A small network was shown many inputs. Here are its activations along a few directions, one row for each input.
In each table, some parts of the input vary, and every possible input appears once, in random order.
A made-up example of a description, with smaller parts first: ring(8) and (point or (values(2) and line(4)) or ring(11)).
Shared parts are said once, and a part with two or three values counts as separate values.

Other details of the inputs vary at random and push rows far along three fixed directions, the same in every table; ignore that.

Table:
x1: [ 14 -65  62 -52  30 -15  55  53  41   7 -59 -28 -65]
x2: [  6 -48  85 -86  28  -9  49  39  29  16 -36 -28 -47]
x3: [ 17 -22  27  50  46  17  -2 -47   9  -7 -19  34  -8]
x4: [-12  20  23  75  24  15  42  -2  53  -1 -29   9  64]
x5: [ -5  35 -57  49   0  -4   2 -13   3 -38  35 -14  40]
x6: [  4 -25  56 -19  24  17  13  46  26   9 -17  13  -8]
x7: [ -5   3  18  34  15  20  10 -12   5 -14  15  20  43]
x8: [  9  18 -16   2   9   2  21  22   9 -13  -3 -30  20]
x9: [-10  13  -4  -2   1   4 -56 -55 -44  -2  27  13  25]
x10: [-17 -58  73 -50  17  -8  36  43  28  12 -46 -42 -43]
x11: [-15  63 -37  14 -25  -5   2 -23   7 -19  36  -2  45]
x12: [  4  23  -2  81  22  13  58  -1  60 -26 -27  20  23]
x13: [ 45 -23  23  48  30  10  12 -43  21  -3   1  36 -11]
x14: [-25  23 -42  56 -35   8 -14  -8 -12 -26  20  -1  51]
x15: [-39  -3  -4 -35 -46 -14   7  95  -5 -18   4 -86 -29]
x16: [-28  29  -6 -17   3   7  -8  62   2 -18   8 -23  10]
x17: [-30  34 -33  -3 -67 -13  11  51  -2 -18  -5 -35  -8]
x18: [ 16 -12  22  33  11  -8  -2 -58  17  13 -31  48 -10]
x19: [-27  27 -45  50  -2   4 -11  -4  -7 -36  26 -20  41]
x20: [-20  32  27  65  31  17  27  16  63  -6 -15  37  55]
x21: [-29  47 -32  38   6  14 -10  -8 -13 -36  33  -4  58]
x22: [-50  23  32 -16 -29  -7  77  59  58  -3 -55  -9  26]
x23: [-21  65 -41  26 -24 -11 -28  -1   7  -7  20  25  49]
x24: [ 11   5 -63   1   2  27 -24 -37 -29  33  58  20 -28]
x25: [-40  22 -39 -23 -72 -21  19  65  -4 -20   1 -50   9]
x26: [-30  45 -45  54 -24  10 -19  -8 -15 -29   1  -4  22]
x27: [-29   7  27  17   9  16  72  72  53 -10 -58 -32  31]
x28: [ -9 -23  54  -1  16   1  17  12  23   5 -34 -20 -37]
x29: [ 40  -7  22  19  27   1  12 -62  28  21 -16  35  19]
x30: [  7 -51  66 -33  16  18   8 -12  -7  13 -29  29  -9]
x31: [ -2  -5 -11 -49 -11 -27 -21  13 -22  -9  32 -63 -30]
x32: [ 23  23 -28   9 -11 -13 -44 -65 -19  -1  34   4 -20]
x33: [ 22 -13  38 -45   1   6  28  37  37  14 -18  20 -20]
x34: [ -5  56 -60  40 -27  -1   1 -16   7 -30  17  -5  12]
x35: [ -5  -2 -23 -98 -24 -23 -59  -8 -78  -4  28 -26 -30]
x36: [  9 -41  35 -82 -13  -9  -9   2 -30  16  -8   2 -31]
x37: [  26  -47   49 -107   -6   -5   10   11  -14   17   -4  -15  -55]
x38: [ 21 -20  43 -43  16   4  21  54  28   7  -7  -1 -23]
x39: [ 16  15 -25  -3  -8 -18 -50 -56 -38  14  15   9  22]
x40: [-13  24  -8  73  -4   5  51  -8  52 -16 -53  43  29]
x41: [-33   4   9 -33 -41  -1  13  83  -7 -16  -4 -77 -42]
x42: [-29  32 -26  -3 -32 -29  15  59  20 -20  14 -71  -6]
x43: [  5 -13  56  19  22  18  90  32  70  -6 -32  21  28]
x44: [ 27 -39  24 -55 -11 -11 -11  -2 -25  26 -22  -1 -21]
x45: [ 66 -34  15  -1  38   4 -28 -58 -25  15  25  20   1]
x46: [ -6 -39  21 -28   0 -14  32  11  17   2 -50   8 -16]
x47: [ 29 -12  23  16  17   6  -9 -27  16  17 -12  78  20]
x48: [-33   7  14  76   1  11  42 -10  53 -10 -41  23  53]
x49: [ 38 -59  38 -31   9  -3  23 -24  17  13 -17  17 -33]
x50: [ 44 -12   8  10  33   8  14 -53  17  10 -20  37  15]
x51: [-48   3 -11 -46 -32 -17  10  97  -5 -23 -11 -92 -34]
x52: [-19  25 -59 -64 -50 -24 -15  35 -32 -26  30 -72 -24]
x53: [-29 -13  33  11 -13 -15  70  29  66   5 -66   5  13]
x54: [-18  25 -39   0 -44 -20  13  69   7 -27  28 -67  -3]
x55: [ -2  65 -36  34   3  -4 -22   5  14 -17  47   3  44]
x56: [ 43 -27  15 -22  52   4 -26 -64 -28  -3  26  29  -6]
x57: [ -9  60 -52  19 -17   4   7 -21   1 -31  30   8  49]
x58: [  4 -18  20  43  39  21  15 -19 -26  45 -11  62  -6]
x59: [ 31 -35  14  -8  34  12 -48 -62 -44  15 -13  28   3]
x60: [-11   6 -24 -22 -44  -1 -58   5 -62  -9  26 -37 -32]
x61: [-34  37 -39  63 -27  -9 -28 -13  -1 -17  12  -7  39]
x62: [ 17 -27  26  10  18   3 -55 -73 -31  15  -6  26 -30]
x63: [ 35  -1 -41 -24  -8 -33 -89 -80 -55   5  64  -7 -31]
x64: [ 12 -33  35  51  42  -3  -9 -48  23   7 -10  26   4]
x65: [ 46 -21  20  13  38  -8 -36 -74 -13   7  19  19 -35]
x66: [ -1  35 -13  73  13  15  84  17  37  28 -11  50  24]
x67: [-11  44 -39 -27 -59  -5  24  58   4 -11  11 -61  16]
x68: [-32  45 -46 -14 -44 -12  16  50  -4 -14 -19 -38  31]
x69: [-30  33 -52  61 -20  -1 -23  -8 -10 -29   7   0  39]
x70: [ 15 -47  -4  11  51  41 -32 -47 -35  42  36  35 -40]
x71: [-35  40 -83  46 -26  26   3   3  -9  18  31  21  18]
x72: [ 14 -27  -2 -68 -36 -24  -8  31 -13   4   9 -45 -58]
x73: [ 18 -19  41 -34  20  -9  30  22  24  18 -24 -32 -14]
x74: [  6 -62  80 -41   7  16  45  42  23  28 -75  -5 -19]
x75: [ -7  54 -55  53   4   3  21  25 -27  11  53  -1  16]
x76: [ 16 -13   6  32  29   2  24 -24 -20  50 -10  71  -9]
x77: [-27  33  23  60  12  21  23  12  58  -1 -35  49  57]
x78: [-14 -71  67 -49  16   4  43  35  21   9 -77  -9 -41]
x79: [-40   7 -18  82  11  57  55  12  43  23 -22  48  25]
x80: [ 14 -19  36  33  30  14  -7 -52   8  21 -34  36  30]
x81: [ 18 -10 -36  17 -24 -23 -50 -42 -35  -1  28  21   2]
x82: [  2 -33  28 -32  32   5   4  31 -50  46  11  -9 -57]
x83: [-22  17  -6 -50  -9 -10 -53   1 -54 -10  50 -49  -3]
x84: [ 20   6 -31  -2  -7 -19 -39 -66 -20  -3  42   1   0]
x85: [ 53 -49  11   1  32  -4 -27 -60 -21   1  33  19 -15]
x86: [-22  46 -31  34 -25  18 -32  18  -8 -16  26  19  51]
x87: [-11  14 -20 -77 -21 -17 -40  39 -33   0   5 -12 -23]
x88: [ 36 -38 -17   9  51  33 -17 -51 -23  41  43  38 -41]
x89: [ -3  13  12 -34  14   2  29  70  32 -10 -13 -16  -8]
x90: [-59  39 -17 -30 -37   8  14  60 -12 -28 -11 -43  22]
x91: [ 37 -42  12 -61  12  -2 -75 -24 -78  17  38 -33 -31]
x92: [ 43 -17  16  30   8   8  13 -52  23   4  -8  44 -17]
x93: [  0 -34 -15 -63 -36 -19 -81   5 -79   3  33 -46 -52]
x94: [ 38  -1  12   2  39  10  -1 -35  27   7  -7  65   6]
x95: [-19  38 -65  52 -28 -19 -13 -12  -1 -25   7  11  37]
x96: [ 25 -27 -27 -11   5  -6 -93 -61 -82  -8  74 -14 -11]
x97: [-25  32 -46 -18 -45 -22  21  54  16 -26   0 -53 -10]
x98: [ 14 -26  18  33  14 -21  -4 -53  23  16 -28  47   2]
x99: [ 24   6   2 -76  -1 -16 -52 -10 -23  16  31  -4 -37]
x100: [  8 -38  53 -41  37  15 -15   7   0  17 -40  37 -24]
Each input here is: ring(5) and (values(2) or (values(3) and line(6))).
Changing only the ring(5) part turns x32 into x28. The same change can be made to x52. Which row results?
> x19
Changing only the ring(5) part turns x68 into x8. The same change can be made to x22. Which row results?
> x2
Change only the values(2) part in x58. List by row number the other rows that result.
> x79
Change only the values(3) part in x38. List by row number the other rows that result.
> x55, x89
Change only the ring(5) part in x17. List by row number the other rows that result.
> x13, x41, x60, x92
Change only the values(2) part in x71. List by row number the other rows that result.
> x76
Change only the values(3) part in x29. List by row number the other rows that result.
> x50, x67
Change only the line(6) part in x21. List by row number the other rows that result.
> x3, x16, x19, x27, x51

Table:
x101: [ -3 -20   9  20  38  14 -23 -19 -19  10  -3  28 -12]
x102: [ 24 -43   8 -29  16 -11   8 -23  -5   5 -12 -15 -39]
x103: [ 23 -42  29 -42  26 -15  20 -15  18  15 -32   2 -54]
x104: [-25  15   5  19 -10   2  32  54  40  -1 -14 -29   5]
x105: [-14   8  -1  27 -28 -11  31  39  36 -15 -13 -12   0]
x106: [ 39 -41  63 -38  40 -10  39   7  34  20 -38  28 -26]
x107: [ 24  10  -8   6  13  -1 -36  -7 -17  -8  34   5  10]
x108: [  9  12   7  94  30   8  34 -29  60  -6 -11  39  42]
x109: [-53   4  29 -29 -35 -11  10  40  10 -28 -42 -36  25]
x110: [ 25 -34   6  23   2   0  -3 -36  -7  17   1  34  -2]
x111: [  0 -22  11 -55  13  13 -26   0 -54  17  26 -12 -25]
x112: [-43  21  14  17 -31 -16  10  14  25 -37 -31 -17  53]
x113: [ -5  29 -21 -27 -10   3 -15  28 -19   0  25  -8  10]
x114: [-17  32  -5   3  -3  15  10   9   6   5  16   6  17]
x115: [  0 -17  31  30  36  14  37 -14  33  25 -41  48   0]
x116: [-14  19 -16 -14 -19   8  -8  10 -20  11   0  -5 -15]
x117: [ 25 -10 -38   0 -20 -20 -51 -47 -55  -1  48   0 -11]
x118: [ 21 -21  38 -32  20  -7  -7  -6  -2   3  10 -13 -33]
x119: [ 24 -47  36 -68  21  10 -28 -23 -50  29  19  -7 -43]
x120: [-11  15  22  82  41  39  32 -15  43  -5  -8  61  52]
x121: [ 17 -56  67 -23  29  20  16   2  11  27 -49  22 -50]
x122: [ 24 -69  49 -38  16   7 -25 -13 -17  29 -14  23 -57]
x123: [ 20  15 -29  64  18   3 -11 -53  28 -17  25  20  29]
x124: [ -9  12  15   6   5  16  25  52  25  -8 -10  -3  18]
x125: [ 32 -50  70 -62  10 -30 -42 -41  -8   6 -48   3 -15]
x126: [-30  15 -17 -19 -40   1  12  47   1   8  -4 -11 -10]
x127: [  1  24 -26   7 -13   1  22  -5  14 -22  25 -25  21]
x128: [ 28 -59  38 -34   7  -9 -27 -10 -15  23  -5  11 -55]
x129: [ 19 -18  10  27   3  -3  43 -21  56   1 -29  45  -2]
x130: [-20  11 -28   5 -14  17  -7  11 -37   2   6  -5   4]
x131: [ -5 -39  38  -2  22  12  42  14  14  24 -44   4 -18]
x132: [-29  33 -43 -34 -30  -2 -30  31 -32  11  34 -39 -10]
x133: [ 29 -11  -7   0  21  -7  -4 -47  16   9   8  18 -11]
x134: [ 10  32 -27  -1   1  -4 -41 -38 -31   5  54   7   9]
x135: [-11  12 -14   9 -29   2  58  30  35 -19 -27 -31   0]
x136: [ -3   8 -20  45   5  -1   8 -16  -3   2   5   3  20]
x137: [-31   8  -1 -36 -40 -29  -7   7   9 -49 -18 -47  19]
x138: [ -3  17 -31 -28 -35 -11 -14  22 -12 -25  14 -53 -32]
x139: [-38  14  11   9 -16  -6  47  77  37  -6 -33 -42 -11]
x140: [ 37  17 -44 -11   3 -11 -62 -36 -33 -28  63 -11   3]
x141: [-26  10 -30 -37 -30   3 -15  38 -37   9  26 -57 -11]
x142: [ 16 -32  34  36  31  12  41 -18  37  24 -28  29  12]
x143: [ 37  10 -45  -3   1  -7 -32 -40 -27 -20  50  -6  19]
x144: [ 19   9 -47  -1  -7 -16 -55 -46 -55   1  61 -23   0]
x145: [ 15 -23  18 -29  18 -21   0 -12  -7  18 -13   0 -44]
x146: [-10  14 -15  19   6  19  -7 -14 -16  10  -5  36   5]
x147: [  6   1 -23  73  -2  19   1 -45  -2   5  11  52  42]
x148: [  4  14  13   9   4  -6  33  44  36 -19  -9 -13  14]
x149: [ 15   4  33  22  27   1  44 -18  46   7 -15  34  12]
x150: [ 24 -37   8 -20  -6 -11  -9 -11   9  -6   0  -1 -41]
x151: [ 15  23 -17  61  10   8  -4 -50   6   7   3  52  24]
x152: [-12  20   5  10 -11  -2  51  28  27 -10  -1 -26  19]
x153: [-11   5 -41  19  10   9 -40 -28 -58   4  32   6   9]
x154: [ 17 -47  50 -37  32 -11  14  -4   6  36 -37  15 -53]
x155: [ -8  21 -11 -24 -27 -15  12  26  -4  -1  -8 -27 -27]
x156: [ -4  -3 -21 -27 -20  -9  19  21   9  -6   6 -50 -14]
x157: [-14  12 -20  -9 -15 -15  13  34  17 -24  -2 -49 -23]
x158: [-70  10  27 -14 -29  -3  25  55  20 -32 -53 -24  38]
x159: [  2  20 -18  70  -7   2  16 -25  31   5   0  54  34]
x160: [ -7  22  -3  -3  -7   1 -13  16  -5  -8  31 -25   0]
x161: [-43  25  20 -32 -46  -9  -5  50  14 -16 -47 -41  34]
x162: [ 28 -42  58 -28  34   4  33  -6  45   0 -23   3 -34]
x163: [ 10  15 -20  -5  -9  -3  -7  15 -19  -6  28 -17  21]
x164: [ -4  14   3  53  -1 -20 -25 -70   6 -41  -5  29  66]
x165: [ 27 -11  10  22  15  -3 -15 -37  -5  -1  -2  17 -19]
x166: [-40  27 -33  -9  -9   1  -5  36 -22   4   4 -15  -5]
x167: [-22  16 -12  30   3   9   0  16   1  -3  -1  -7   4]
x168: [-36  -5 -20 -28 -39   4  10  59 -26   4  -2 -27 -11]
x169: [-10   3 -15  -6 -20  13  -1   9 -29   7   1 -18  -7]
x170: [-30   9   3   3 -20 -14  67  63  30  -7 -34 -47  -6]
x171: [ 11  12 -45 -15   5   9 -63 -18 -74  -3  60   4  19]
x172: [ -2   3 -26  60   7  19 -37 -37 -18  -3  26  53  24]
x173: [  4  12 -37   8   3   8 -74 -32 -50   4  57  -7  -2]
x174: [-14  24 -12  20   9  19  -4  36   0 -15  13  10  32]
x175: [-38   8 -18 -31 -34   1   7  58 -10   8  -4  -9 -16]
x176: [ -4  16 -26  -5 -34 -22  -3  11  -4  -2  14  -6 -11]
x177: [  4  28 -28 -44 -21 -15  10  39  10 -20  16 -33  -3]
x178: [-10  20 -41   5   7   9 -49 -26 -42  14  41  18   9]
x179: [-17  19  12 -22 -39 -22   8  21  43 -34 -50 -34  35]
x180: [ 36  -2   2 -14  24  -5 -29 -28 -19  12  24  29   1]
x181: [ 22  32 -22  48  18   5   9 -61  31 -14  28  39  38]
x182: [ 19   7 -16  68   9  13   2 -53  -3   4   2  39  31]
x183: [-23  20 -13 -28 -22 -10  10  48   8  13   3 -37 -14]
x184: [-27  11  13 -28 -21  -6 -43   8 -19 -12 -28 -10  33]
x185: [ 30 -67  39 -22   7  -4  44  -9  33  11 -40  15 -37]
x186: [ 30 -41  32 -48  26 -16 -13 -24  -8  31  -4   3 -52]
x187: [-22  23  29  18 -24 -11  12  16  45 -18 -57  -3  57]
x188: [-30  19 -18  32   5  19  -3  26   5  -2   8   0  20]
x189: [-44  25  -5  18 -19  22  31  65  15 -10 -26 -14   4]
x190: [ 33 -49  49 -43  30   3  -3 -25 -17  27   3   4 -33]
x191: [ -5 -14  40 -26  14  16   8  23   6   9  -2  -8 -21]
x192: [ 19  13 -38  18 -13  -8 -32 -44 -44  -6  32  -6   1]
x193: [-16   8  -7  87  28  33  40 -15  33   8 -14  50  60]
x194: [ 29 -45  40 -33  17   0 -25 -15 -21  21 -13   3 -58]
x195: [-10  26 -29  24  -9 -18 -13   7  -8 -18  19 -28  -3]
x196: [  5  25 -36 -34 -26 -20 -15  31 -37 -18  41 -52   5]
x197: [ 42 -39  15 -63  11 -11 -22 -40 -22  15  -7   3 -67]
x198: [ 25 -28  38  13  35  22  32  -6  17  14 -20  39  21]
x199: [  5  16 -20 -12  16  10 -31  -2 -31   4  28  29  16]
x200: [-11  23  11  61  34  32  34 -20  36   7  -6  67  49]
What do these inputs look like to the network?
> line(5) and (values(2) or (values(3) and line(6)))
Changing only the line(5) part turns x132 into x133. The same change can be made to x169. Which row results?
> x135
Changing only the line(5) part turns x141 into x193. The same change can be made to x119. Which row results?
> x111
Changing only the line(5) part turns x142 into x144. The same change can be made to x190. Which row results?
> x152
Change only the line(6) part in x146. List by row number the other rows that result.
> x166, x175, x178, x199, x200
Start at x166 and move only the line(5) part, one step at a time. The first step leads to x115. Which rows follow, in order?
> x154, x145, x103
Change only the line(6) part in x108. List by row number the other rows that result.
> x105, x118, x148, x165, x195
Change only the values(2) part in x137. List by row number the other rows that result.
> x179
Change only the values(3) part in x113. List by row number the other rows that result.
> x124, x198
